These are the activations of a small neural network, seen along a few directions. Each row is one input.
In each table, some parts of the input vary, and every possible input appears once, in random order.
Descriptions start from the smaller parts, as in this example, which fits no table here: one of 8 places around a ring, together with either a single point or (one of 2 separate values, together with one of 4 places along a line) or one of 11 places around a ring.
Shared parts are said once, and a part with two or three values counts as separate values.

Other details of the inputs shift rows strongly along two fixed directions, in all tables alike. That doesn't count.

A family of inputs:
x1: [ 24  -7  49  16  17  30  27  -3  22  21  23 -12 -20  28 -17  36]
x2: [ 26 -38 -16 -18  18 -59  -7  69 -52  51 -55  -6  48  25   7  17]
x3: [-25  23 -29  -5 -11   4 -18 -37   8 -40  -1  17  13 -34  16 -36]
x4: [ -6  17  11  12   7  16   7 -19  19 -15  12  -8  -7  -8  -7  -3]
x5: [ -6   2  14   2  -2  15   5 -25  16 -24   4   8   6  -8  -8 -19]
x6: [-29  17 -74 -20 -41 -17 -30  -1 -25 -20  -8  23 -12 -45  21 -49]
x7: [ -1  -7  36  13  11  27  24 -16  28 -20  15  -9  -4  11 -26  -2]
x8: [ -4  16  22  10   0  37   8 -41  33 -21  33   4 -26   6  -1   8]
x9: [ -3  11  20   8  -4  22   3 -25  19 -10  22   1 -13  -7  -1   4]
x10: [ -1 -33  -3  -2 -20 -21   7  57 -26  28   8 -13 -25  20 -13  12]
x11: [  8 -13  15   5  14  -4   7  20  -2  17   1 -14  -2  25  -6  25]
x12: [ 10   8 -24 -10   6 -25 -15  10 -21  14 -31   5  25 -14  15  -6]
x13: [  4  19   0   4   8  20   3 -25  16  -5   7   5 -10   0   6   4]
x14: [ -3  12 -27 -12  -6 -27 -23   1 -20   0 -24  10  24 -25  19 -16]
x15: [  1   6  30  16  11  28  16 -14  26  -4  25 -12 -22  16 -12  21]
x16: [-32  56 -84 -21 -13  -8 -44 -54  -4 -49 -26  32  21 -62  42 -58]
x17: [ 17 -17  16  -2   7 -17   1  27 -15  31  -7  -7   5  24   3  30]
x18: [-7 -7 -2  2  6 -7  1  8 -1 -7 -6 -6 14  1 -4 -4]
x19: [  7   2  23   5  10  28  17 -28  25 -16   7   5   0   5 -15  -8]
x20: [  9 -54 -25 -23 -30 -68 -16  93 -67  56 -26  -3   4  17   4  11]
x21: [ 10 -11  48  20  14  24  26   4  22  12  27 -22 -19  25 -23  33]
Each input here is: one of 3 separate values, together with either a single point or one of 6 places along a line.
Changing only the choice among 3 separate values turns x18 into x2. The same change can be made to x10. Which row results?
> x6
Which other rows does x16 become when the place on the line of 6 takes its other values? List them by row number.
> x1, x2, x12, x13, x19
List by row number the other rows that have the choice among 3 separate values in common with x5.
> x3, x8, x9, x14, x17, x20

A family of inputs:
x22: [ -6  34  11  13  25  20   3 -48  25 -23   6   2  22  -6   9   3]
x23: [  1  17 -37   5  -6  45  26  -8  20 -10  23  12 -43 -12 -10 -38]
x24: [-41   8  15  23 -10  67  18 -48  57 -56  74 -11 -51  -4 -20  -9]
x25: [ 32 -16  55  24  14  -6  25  54  -2  56  10 -39 -31  34 -27  56]
x26: [ 55 -21  72  16  29   1  15  33   4  71  11 -19 -18  53   1  84]
x27: [ 14   1 -24 -18   1 -56 -37  17 -44  20 -48  14  56 -28  30 -16]
x28: [-14   3   7  -3 -14  17  -3 -38  16 -47  12  28   8  -5   5 -38]
x29: [ -8  22  -5   0 -28  27   5 -26   7 -12  19   4 -38 -31 -16 -19]
x30: [-13 -15 -51 -30 -10 -50 -36  33 -44   7 -31   8  16   6  24  -6]
x31: [ 21 -28  35   6  29   0  12  36  -3  44   9 -36 -14  62  -9  74]
x32: [ -3 -10 -52 -31 -33 -47 -27  25 -55  27 -37  26  14 -18  26 -15]
x33: [ 12  36 -45  -7   2  44   9 -34  20  -8   6  25 -44  -2  11 -23]
x34: [-12   6  -6   2 -38  29   9 -17   7 -11  33   8 -29 -39 -13 -27]
x35: [-14  26 -60  -6   1 -58 -26  46 -45  21 -47 -16  25 -31  19  -6]
x36: [ -7 -14 -58 -34  -7 -53 -47  24 -44   5 -42  23  34   5  40  -7]
x37: [  6  26 -54 -17  12 -54 -41  19 -40  28 -50   5  44 -21  52  13]
x38: [-23  -4  48  21  -3  58  31 -55  57 -70  31   6 -13   5 -35 -39]
x39: [ 44 -32  83  25  57  -7  46  42  15  42 -11 -44  29  49 -40  56]
x40: [-10   7  14   0 -29  12  -7 -27  15 -20  37   9 -35  -7   3  -9]
x41: [-20  12  13  17  32  24  14 -39  34 -50  -9 -16  30  -5 -20 -16]
x42: [-12  -7  36   7  -7  15  12 -27  32 -41   6   0  11 -14 -25 -35]
x43: [  0 -14 -23 -28 -17 -63 -33  22 -41   8 -40  22  54 -18  23 -30]
x44: [ 20 -41  36   1  21   0  11  37  -7  40  12 -26 -19  66 -11  65]
x45: [ -9   1 -42   0 -17 -50 -23  51 -42  27 -24 -10  22 -41  18 -13]
x46: [ -7  47  -4  15   8  23  -5 -35  20  -6  19  -8 -21 -15  18  17]
x47: [-11 -12 -47  -9 -31 -58 -33  54 -52  20 -25  -3  21 -44  14 -27]
x48: [ -5  12   9  -5 -26  13 -17 -40  20 -24  31  25 -20 -10  19 -11]
x49: [  8 -16 -35 -35 -18 -45 -23  14 -53  20 -54  31  59 -23  23 -26]
x50: [-18  11  -1  -3   2  17  -9 -44  20 -43   8  24  14  -1   8 -25]
x51: [ 51 -28  66  10  14  -6   5  31  -6  65  12  -9 -17  48   2  68]
x52: [ 13  20  17  -8  -6  33   2 -55  17 -10   8  22   8 -26   1 -14]
x53: [-12  43 -14   8  13  24 -13 -49  22 -19  11   6  -3  -9  31  15]
x54: [ 16 -44  56   8 -16 -17  24  58  -8  34  24 -23 -33  40 -35  32]
x55: [-40 -16 -14   2 -41  14   7  -2  14 -49  40  14 -30 -17 -10 -43]
x56: [  1  42   8  12  23  16  -2 -46  26 -21   3   3  22 -23  17  -1]
x57: [  7  36  19  10  14  14  -6 -44  27 -15   7   9  13 -28  16  -4]
x58: [ 25  34 -39 -12   9  46   3 -43  29 -10   3  33 -31   1  19 -18]
x59: [-22  46 -20   9   7  18 -10 -38  16 -17  14  -4 -15 -13  19   8]
x60: [ 33 -29  58  20   1  -8  19  53 -11  51  15 -33 -34  34 -31  46]
x61: [ 19 -54  47  -3  -6  -7  22  49 -10  31  20 -10 -32  64 -17  42]
x62: [-16  16  -2   0  13  22 -10 -53  26 -43   8  14  21  -4  10 -15]
x63: [-29  33 -18  21  -7  15   2 -10  19 -17  28 -13 -15 -37   5 -10]
x64: [-20 -11   1   4 -44  30  22 -12  11 -17  38  16 -35 -24 -18 -26]
x65: [  2  12  35  14  10  18   8 -34  29 -27   1  -7  12 -24 -18 -21]
x66: [  9 -27  32  15  24  -2  23  50  -1  34   9 -45 -19  52 -28  58]
x67: [-29  -7   0   6 -46   5   1  -3  12 -33  43   9 -27 -29 -10 -37]
x68: [-15  20 -17  -5   3  29 -21 -53  27 -36  20  15  -8   0  26   4]
x69: [-22   4  13  11  23  26  10 -42  33 -52  -3  -6  24  -2 -20 -24]
x70: [-36  20 -19   1  -5  18  -6 -23  16 -39  21  -9 -27  -8  -8 -12]
x71: [ 12  21   8  -8 -16  38  -7 -54  17   1  22  25 -23 -14  15   8]
x72: [  8 -11 -30 -28   0 -46 -13  21 -43  11 -71   6  69 -38  -4 -36]
x73: [  0   3 -53 -21  14 -44 -40  17 -33  14 -42   1  42   1  42  18]
x74: [  4 -25 -21 -25  -7 -40  -3  23 -40   8 -64  11  62 -23  -8 -37]
x75: [ 47 -24  18  10  23  25  49  54  -4  60  -1 -19 -48  61 -36  31]
x76: [  7   5 -42 -15 -16 -54 -44  28 -53  29 -36   3  17 -26  32  -5]
x77: [-39  21  13  31  -3  67  21 -46  59 -52  69 -19 -46  -9 -16  -1]
x78: [ 47 -37  95  24  47  -8  45  43  14  48  -6 -38  17  45 -40  54]
x79: [ 34   1 -72 -32  21 -29 -12  21 -36  25 -69  33  48  -2  22 -34]
x80: [ -8 -15 -46 -23 -35 -48 -13  43 -53  21 -36  12   7 -21   1 -24]
x81: [ -4  43  -2  12  -3  17 -14 -34  17  -6  18   0 -26 -26  20   6]
x82: [ 13 -14  38  20  25  -6  27  50  -4  45   7 -43 -19  47 -26  58]
x83: [ 22  -5 -66 -22  32 -31   1  27 -32  10 -85  13  59  -8  -6 -52]
x84: [-35  23 -14  21  -3  19   7 -10  17 -21  29 -16 -14 -19  -1  -5]
x85: [  8   1 -51 -28 -24 -43 -34  23 -56  34 -40  15  17 -27  27  -8]
x86: [-40  14 -22  -2 -15  14  -5 -20  18 -47  21   4 -32  -8  -9 -27]
x87: [  5 -70  43  12   1   3  32  64  -5  28  32 -26 -27  61 -34  40]
x88: [ 32 -37  81  26  58  -5  49  38   9  36 -12 -43  30  60 -44  53]
x89: [-37   3 -13  -1 -31  11   4 -11  14 -49  25  10 -37 -10 -12 -37]
x90: [-12   5  -5  -8 -23  21 -12 -38  16 -40  25  31 -19   1  19 -19]
x91: [ 20 -60  73  13  34   0  41  43   8  21  -8 -22  18  70 -46  33]
x92: [  4   8  14  -7 -23  38   4 -52  20  -4  27  34 -28  -2  11   4]
x93: [ -1  -3 -44 -19  23 -51 -31  17 -36   4 -55   1  74  -7  28  -4]
What is each input in this table made of?
> one of 6 places along a line, together with either a single point or one of 11 places around a ring
Changing only the place on the line of 6 turns x46 into x37. The same change can be made to x32. Which row results?
> x92
Changing only the place on the line of 6 turns x64 into x49. The same change can be made to x77. Which row results?
> x93
Which other rows does x81 become when the place on the line of 6 takes its other values? List them by row number.
> x25, x26, x45, x57, x78
List by row number the other rows that have the place on the line of 6 in common with x80.
> x25, x29, x35, x54, x60, x66, x70, x75, x82, x86, x89
Which other rows does x88 become when the place on the ring of 11 takes its other values? List them by row number.
> x38, x39, x41, x42, x65, x69, x72, x74, x78, x91
